These are the activations of a small neural network, seen along a few directions. Each row is one input.
Each table varies a few parts of the input and shows all the possible inputs, shuffled.
Descriptions start from the smaller parts, as in this example, which fits no table here: one of 5 places around a ring, together with either a single point or (one of 2 separate values, together with one of 4 places along a line) or one of 9 places around a ring.
Shared parts are said once, and a part with two or three values counts as separate values.
In the rows, zero is written as 128.

A family of inputs:
R1: [111 121 142 141 135 137 113 128 141 104 142 106 117  72 131 105 119 152
 120 149]
R2: [100 128 131 160 149 144 121 135 163 102 147 111 104  69 152 109 108 150
 141 146]
R3: [112 109 132 118 100 124  98  79 111 114 130 134 123 106  90 144 145 139
 135 136]
R4: [ 87 144 134 129 153 122 136 116 147 102 158 141 121  98 139 128 122 155
 176 132]
R5: [122 105 143 146 132  91 133 116  96 145 148 156 128 145 127 120 139 109
  86 128]
R6: [208 184  92  56 129 185 177 210 181 162  64 104 193 192 172 151 104 145
 202  84]
R7: [109 117 139 105 112 114 107  92 108 114 139 141 138 103 102 133 144 153
 139 135]
R8: [125  97 137 160 119 102 124 103 100 145 139 148 114 146 114 130 140  95
  82 131]
R9: [112 127 149 150 158  91 154 134 111 138 161 153 122 144 145 111 125 112
 102 128]
R10: [131 107 128 154 124 114 106 124 116 125 129 122 108 115 131 105 132 122
  70 132]
R11: [ 98 136 145 109 138 115 129 108 124 105 153 135 135 100 118 124 133 158
 156 135]
R12: [225 153  99  31  84 180 147 183 141 171  46 102 208 198 130 157 129 142
 163  86]
R13: [102 122 131 132 125 108 121  98  97 125 146 151 119 140  99 144 148 107
 131 138]
R14: [218 176 103  36 113 179 171 202 158 164  59  99 207 195 150 147 116 146
 182  87]
R15: [112 135 124 178 166 123 136 150 154 116 150 124  93 110 170 100 109 124
 106 130]
R16: [121 101 134 136 109 136  91 113 124 113 128 111 121  75 115 113 132 148
 104 149]
R17: [ 80 152 127 157 164 114 150 121 134 115 162 151  99 136 134 140 123 106
 167 135]
R18: [120 127 136 159 150 116 129 142 132 118 143 118 105 114 149  96 119 126
  86 133]
R19: [225 146  93  45  70 184 135 168 142 173  31  94 191 197 116 168 126 126
 160  90]
R20: [106 114 124 146 113 119 112  86 102 125 138 144 107 142  87 155 150  94
 128 140]
R21: [134  99 123 168 111 125  96 111 118 127 118 115  93 116 119 117 130 108
  66 135]
R22: [ 90 143 138 137 149 107 143 114 112 118 157 146 113 139 114 136 134 110
 147 138]
R23: [125  93 128 150  97 146  82  99 127 114 118 105 107  78 103 125 132 134
 100 150]
R24: [102 135 138 169 173  98 161 142 133 135 166 158 108 141 166 115 114 110
 121 125]
Describe the family of inputs behind these rows. -> one of 4 places along a line, together with either a single point or one of 5 places around a ring
Changing only the place on the line of 4 turns R24 into R9. The same change can be made to R4. Which row results? -> R11
Which other rows agree with R23 in the place on the line of 4? List them by row number. -> R3, R8, R19, R20, R21
Change only the place on the line of 4 in R18. List by row number the other rows that result. -> R10, R15, R21

A family of inputs:
R25: [115 145 135 142 162 110 156 148 131 129 151 140 122 141 152 114 120 120
 127 125]
R26: [138 101 129 138 102 127  98 110 110 129 116 117 118 117 106 122 138 121
  83 136]
R27: [235 171  91  23  92 192 162 200 160 174  35  95 214 207 143 163 118 144
 189  79]
R28: [126 106 128 139 104 126 100 102 108 125 122 122 114 120  99 132 141 115
  99 139]
R29: [120 117 134 119 115 137 105 112 131 111 128 115 130  87 116 122 130 156
 131 139]
R30: [115 118 132 141 127 102 134 105 102 141 143 158 121 157 113 143 141  99
 119 127]
R31: [126 113 133 140 125 102 132 112 103 144 137 153 125 154 121 134 138 105
 103 123]
R32: [108 123 132 120 117 135 106 104 129 107 134 121 125  91 108 131 134 150
 147 142]
R33: [118 129 130 152 148 137 128 144 157 114 139 116 114  91 158 106 109 147
 127 134]
R34: [105 135 129 151 150 132 129 132 150 110 146 124 109  98 147 116 115 139
 140 136]
R35: [102 151 135 143 166 108 159 138 128 125 158 147 117 146 144 125 123 114
 144 127]
Describe the family of inputs behind these rows. -> either a single point or (one of 2 separate values, together with one of 5 places around a ring)

A family of inputs:
R36: [115 121 131 151 137 140 111 134 152 106 136 107 109  74 146 103 113 153
 117 141]
R37: [ 87 142 132 166 171 111 148 132 143 115 168 148 101 118 156 119 116 122
 144 134]
R38: [126  96 135 133 102 105 108  92  90 139 130 147 126 137  98 136 149 111
  93 132]
R39: [124 106 125 129  96 142  88  97 120 113 115 110 115  96  94 134 139 134
 116 144]
R40: [108 124 138 144 141 135 113 130 149 100 145 109 114  67 143 100 116 162
 123 144]
R41: [ 79 144 142 158 175 105 153 126 140 111 176 151 107 111 152 118 117 131
 153 136]
R42: [116 108 132 121  99 136  89  93 116 108 125 115 122  88  92 132 141 144
 124 146]
R43: [ 99 131 142 154 156  91 147 121 105 130 164 156 111 148 130 121 134 102
 111 132]
R44: [135  94 129 142  99 112 106  95  95 143 122 141 119 144  99 138 146 102
  85 129]
R45: [108 129 135 163 153  96 145 126 109 134 154 150 104 155 133 122 131  92
 101 130]
R46: [216 173  99  31 105 178 165 193 157 165  54 103 207 197 146 155 118 149
 188  83]
R47: [223 169  94  43 102 186 164 199 160 172  47 100 201 203 147 159 116 135
 181  85]
Changing only one part turns R47 into R46. The same change can be made to R45. Which row results? -> R43
Describe the family of inputs behind these rows. -> one of 2 separate values, together with either a single point or one of 5 places around a ring
A walk changes only the place on the ring of 5. It starts at R41 and steps to R40. List the rest of the walk in order. -> R42, R38, R43
Change only the choice among 2 separate values in R42. List by row number the other rows that result. -> R39

A family of inputs:
R48: [112 128 133 143 140 121 129 125 131 120 143 132 117 116 134 121 125 129
 127 134]
R49: [120 117 132 137 122 123 116 114 120 124 133 129 119 117 118 126 133 126
 116 135]
R50: [113 130 133 143 142 117 134 126 127 124 144 136 118 125 135 123 126 124
 126 131]
R51: [119 117 132 137 122 123 115 113 121 123 133 128 119 115 118 126 133 127
 116 135]
R52: [112 128 133 143 139 123 127 125 132 118 142 129 116 112 134 120 125 132
 127 135]
R53: [120 117 131 137 123 122 117 114 119 125 133 130 119 120 118 127 133 125
 116 134]
R54: [112 129 133 143 142 118 133 126 128 123 144 135 118 123 134 122 126 125
 126 132]
R55: [112 129 133 143 141 119 132 126 129 122 144 134 117 121 134 122 126 126
 126 132]
R56: [120 118 131 137 123 121 119 114 118 126 134 132 120 122 118 127 133 123
 115 134]
R57: [113 130 133 143 143 116 135 127 127 125 144 137 118 128 135 123 126 122
 126 131]
R58: [120 118 131 137 124 120 120 114 118 127 134 133 120 124 119 128 134 122
 115 133]
R59: [228 162  95  31  88 186 153 189 152 171  40  97 207 199 135 161 122 141
 177  84]
R60: [112 129 133 143 141 120 131 126 130 121 143 133 117 118 134 121 125 128
 126 133]
R61: [220 174  96  36 106 184 167 200 162 168  50 100 205 200 150 156 115 144
 189  83]
R62: [112 128 133 143 140 122 128 125 131 119 143 131 116 114 134 120 125 130
 127 134]
R63: [120 118 131 138 124 119 121 115 117 128 134 134 120 127 119 128 134 120
 115 132]
R64: [119 116 132 137 121 124 114 113 121 122 133 127 119 113 118 126 132 129
 116 136]
R65: [119 116 132 136 121 125 113 113 122 121 133 126 119 110 118 125 132 130
 117 136]
Describe the family of inputs behind these rows. -> one of 2 separate values, together with either a single point or one of 8 places along a line
Change only the choice among 2 separate values in R50. List by row number the other rows that result. -> R58
Change only the place on the line of 8 in R48. List by row number the other rows that result. -> R50, R52, R54, R55, R57, R60, R62
